Each row below holds a small network's activations on one input, seen along a few directions.
In each table, some parts of the input vary, and every possible input appears once, in random order.
A made-up example of a description, with smaller parts first: line(6) and (point or ring(9) or (values(2) and ring(8))).
Shared parts are said once, and a part with two or three values counts as separate values.

Other details of the inputs vary at random and push rows far along two fixed directions, the same in every table; ignore that.

Rows:
r1: [  6   1 -14 -16 -31   2  20 -10  -3  -1  -1  39  11 -12 -10]
r2: [  5   0 -17   7 -26   3  21  11  12  -8   4  36   7 -12 -11]
r3: [ 19 -10 -26 -12  -8 -12  -6 -18   0   1  -7   5   8  -1  -4]
r4: [ -2   8  -8   6 -22   3  19  -6  15  -5  13  24  19 -19  -8]
r5: [-17  -2  44 -18  29   9 -12   2 -19  11 -11   1 -20  17   3]
r6: [-27   2  30   4  -2   5  10  14 -18  -9   5  26 -23   4   3]
r7: [ 19  -9 -25 -10  -5  -7  -5 -22  -2   1  -6   5   7   1  -6]
r8: [ 13   0 -16   9  -1  -5  -1 -10  14   5   6 -11  11  -8   2]
r9: [  9  -1 -13   1  13  -9 -16  -6   8  14  -1 -38   0   5  11]
r10: [  6  -5  -8  -7 -16   3  19  -5   6   8  -1  40  26 -15 -12]
r11: [-23   1  47  -3  13   5 -13   5 -16   1   0 -17 -22  11  -3]
r12: [ 10 -11 -15 -13  23  -6 -20  -9  -4  22 -14 -23   8  14   3]
r13: [-21  -1  33  -2  14   3 -18  18 -12  -1 -10  -5 -41  14  -1]
r14: [  2   3 -17   9 -24   8  26   4   2 -10   6  39  15 -11   6]
r15: [-29   5  43  -6  14  -3 -15   7  -6   1   2 -15 -28   9   3]
r16: [-31   9  41  -4  -5   1   8   8  -5  -9   1   9 -13  -4  -5]
r17: [ 11  -6 -27   1  13  -7 -18   5   3   7 -10 -28  -8  18   5]
r18: [  8   9  -6   8 -18   2  23  -2  13  -3  16  26  18 -25  -4]
r19: [ 16 -11 -20  -5   8  -2  -2 -14   4  14  -7   6  22   1  -6]
r20: [  3  14  -7   3 -21   7  24  -2  15  -7  13  28  22 -19  -1]
r21: [  7 -14 -26   9  12 -15 -20  -2  -2   4  -7 -28  -3  16  13]
r22: [ 17  -4 -30  11  -2   1  -6   0   8   0  -6   0   3  -1  -4]
r23: [ 11   5 -21   6   2  -9   2  -8  10  -6   2 -11  22  -8   0]
r24: [-32  12  37  -7  -7   5  12   9  -7  -5  -1   8 -13  -1  -3]
r25: [-23   2  31  -1   0   6  10  18 -13 -12   6  25 -25   6  -4]
r26: [ 20   2 -16   4  -3   2   1  -6   6   1   2 -12  24  -4   4]
r27: [ 19   0 -16   7  -1  -4  -3  -6   4   0   5 -12  23  -7  -2]
r28: [-32   2  28  -1 -10   5  12  16 -18  -2  -1  21 -25   8   5]
r29: [  5   0 -18   9 -24   8  23   6  10  -8   5  37   7 -10 -13]
r30: [ 15   2  -8   3  20  -5 -15  -8   8   7   1 -34   1   5  15]
r31: [ 13  -3 -13   1  12  -7 -16  -5   3  15  -2 -40   2   6   9]
r32: [ 17 -11 -13  -8  32  -8 -23 -12  -4  15 -10 -20  10  12   2]
r33: [  8   3  -4   9 -23   6  23  -4   9   1  12  21  17 -21  -8]
r34: [ 19  -2 -23   4  21   2 -23   2   2   2 -12 -24  -6  12  11]
r35: [  4   2 -16  -1  12 -10 -19  -7   8   9  -1 -37   4   8   9]
r36: [-17   3  33  -1  21   7 -17  17 -16  -4  -7  -3 -39  13   0]
r37: [ 23  -6 -27 -10  -2  -8  -4 -19  -3  -2  -3   7  11  -2  -4]
r38: [ 15  -7 -24   3  21  -5 -17   0   1  -1  -5 -26  -4  19  14]
r39: [ 17  -4 -14   7  -4  -7  -2  -5  10   7   4 -14  13  -9   2]
r40: [ 12  -3 -12  -1  18  -1 -16  -9   1  -1  -6 -38  11   6   8]
r41: [  9   2 -13   3  22 -11 -21  -8   7   2   4 -34   4   6   7]
r42: [  7 -13 -26  11  15 -10 -19  -6  -4   3  -6 -27  -4  18  12]
r43: [-12   3  32 -21  -5   9   8  -4 -18  -7  -4  30 -20   2  -2]
r44: [-25  -6  32  -1  16   2 -11  12 -15  -4  -3  -6 -38  22   1]
r45: [  7  -8 -13   3  16  -5 -19 -12   2   1  -5 -39   9   6   1]
r46: [ 19  -3 -10   6  21  -9 -18  -7   2   8   2 -38   4   3   8]
r47: [ -1   1 -20   3 -30   4  26  10   6  -5   5  34   9  -8  -4]
r48: [  8   4 -17   8 -20   6  23  10   8 -11   8  39   9 -13 -11]
r49: [  9   4 -11   0  19  -7 -14  -9   5  -2  -6 -36   8   9  11]
r50: [  4   5  -4   7 -24  -1  20  -1  16   0  12  23  15 -24  -4]
r51: [-25   7  42  -4   0   9   9   8 -12 -11   5  11  -9  -7  -8]
r52: [-17   3  33  -6  21   9 -11  17 -14  -5  -6  -4 -37  20   5]
r53: [-30   9  40  -2  -3   5  10   4  -6  -9   2  10 -13  -2  -7]
r54: [-29  -2  45  -8  13   2 -13   6 -14  -3  -4 -19 -22   7  -2]
r55: [ 13   8  -4   5 -22  10  28  -1  10  -1  11  25  20 -22   0]
r56: [ 16  -1 -35   5  -7   1  -4   4   8   5  -8  -3   5  -1   1]
r57: [  3   6  -7   1 -30   6  21   2   5   1   7  18  25 -17  -7]
r58: [-24   4  46  -3  -8   6   4  11 -11  -2   4   9 -12  -3  -7]
r59: [-27  -2  33  -2  -7   3   8  19 -10  -8   2  23 -28   7  -4]
r60: [ -2   5 -10  -1 -29   8  24  -1   7  -4   5  18  25 -20  -8]
Each input here is: line(5) and (values(2) or line(4) or ring(6)).
- Changing only the line(5) part turns r58 into r11. The same change can be made to r39. Which row results? => r33
- A walk changes only the line(5) part. It starts at r60 and steps to r54. List the rest of the walk in order. => r45, r51, r40
- Change only the line(4) part in r28. List by row number the other rows that result. => r17, r47, r56
- Change only the values(2) part in r43. List by row number the other rows that result. => r5

Rows:
r61: [ 27   3 -21   4 -13   8  17   0   5  -5   3  36  13 -13  -6]
r62: [-12  -6  23  -7  20   4 -14   6  -9  17  -9 -24  -6  13  -2]
r63: [-16  -1  23 -14 -15   1  15  -8 -12   3   2  29   6  -7  -6]
r64: [ 11  -6 -23  10 -24   6  17  11  12   3   1  24  13 -13 -10]
r65: [-19  11  40  11 -10  14  17  19   0 -10  17  25 -17 -14  -3]
r66: [ -7   7  22 -16  -9   7   8 -10  -6  -9   1  30  -7  -8 -11]
r67: [ 24  -4  -8  -8  29   3 -18 -15  -2  10 -10 -21  14   5   6]
r68: [-15  -3  30 -10   9   7   3   1 -13  15  -3  13  -5   2   0]
r69: [ -9   4  34   4  28   4 -11   0  -2   6   5 -32  -4   5   7]
r70: [ 13  -3  -8  -2  36   1 -20   5  -8  -4 -11 -16 -15  20  10]
r71: [ -7  -6  17  -8  24  -5 -19   1  -8  18  -8 -11 -21  16   3]
r72: [ 12   2 -28  17  13 -12 -15  -8   9 -14   3 -35   8   6  11]
r73: [  4 -14  -8  -3  10 -13 -19  -8 -10   3  -6 -17 -16  17   5]
r74: [ 10  -4 -29   8 -14   3  19   7   6  -1   2  38  15  -5   1]
r75: [  7 -10 -26   9  17  -4 -19  12   4   6 -11 -25  -3  19   5]
r76: [ 14  -1 -10   4  13 -13 -11 -17   8  -1   4 -41  25  -3   6]
r77: [ 29  -2 -21  -5  23  -2 -20 -13   6  10  -9 -17   7   5   2]
r78: [-22   8  32 -12  -7   1   6   1 -10   1   1  -6  -3  -1   2]
r79: [  9 -12 -18  -9  13 -18 -22 -18  -1  11  -8 -24  -1  12   2]
r80: [ 13   5 -34   2 -30  -6  16 -12  19   1   5   4  25 -19  -2]
r81: [-29   2  40  -6   0  10   1  17  -6  10  -3  14 -24   2 -11]
r82: [ 26  -7 -26  -4  13  -7 -19 -17  -4  -7  -5 -19  -2  10   1]
r83: [-31   3  35 -11 -19   3  13   9  -7  -2   0  26 -14  -8 -17]
r84: [-18   8  32  -5   1  11   7   9  -6  11   3  -3  -4   0   3]
r85: [ 18   6 -32   6 -22   1  16   0  23   9   5   9  26 -18   0]
r86: [-17  -3  13  -1 -24   3  12  10  -6  -7   0  23 -12  -6 -13]
r87: [  7 -12  -3   2  20  -6 -20   3  -8  13  -7 -14 -19  19   8]
r88: [ -3 -12 -15  -2  15 -11 -16  -5 -10  -3  -7 -14 -13  22   8]
r89: [-19  -8   6   0  11  -4 -17   8 -11  -5 -11 -20 -23  21   0]
r90: [-14   9  24   9 -15   2  13   4  -1 -17  15  13 -10 -14  -4]
r91: [ 11  -4 -29  -3 -25  -5  14 -10   8   4   0   9  40 -16 -12]
r92: [ 22   8 -26  15 -13   0  15  -4  28   0  14   8  33 -24  -3]
r93: [-19   4  21  -1 -13   1   3   7  -9  -7   1  -2 -24   1   3]
r94: [ 16   3 -29   0 -13   3  17  -8   2 -21   2  30  14  -7  -5]
r95: [ -8   0  -8   3  10  -7 -17   2  -4  -6  -7 -34 -16  18  14]
r96: [ 16   4 -44  15 -20   4  18   9  18  -3   5  12  23 -10   8]
r97: [-21  10  34   2 -19  13  19  23  -4  -2   7  26 -23  -4   0]
r98: [-28  15  45   0 -12   3  17   2  -1 -13  14  19 -12 -17  -8]
r99: [ 20   8 -38  24 -10   3  16   6  22 -11  14  11  29 -16   4]
r100: [  7  -4  11 -18  23  -2 -20 -20 -11   0  -9 -23   2  11   3]
- What is each input in this table made of? => values(2) and line(4) and line(5)
- Changing only the line(4) part turns r92 into r99. The same change can be made to r71. Which row results? => r74
- Changing only the line(4) part turns r72 into r90. The same change can be made to r75. Which row results? => r64
- Change only the values(2) part in r69. List by row number the other rows that result. => r76
- A walk changes only the line(5) part. It starts at r100 and steps to r63. List the rest of the walk in order. => r91, r78, r76
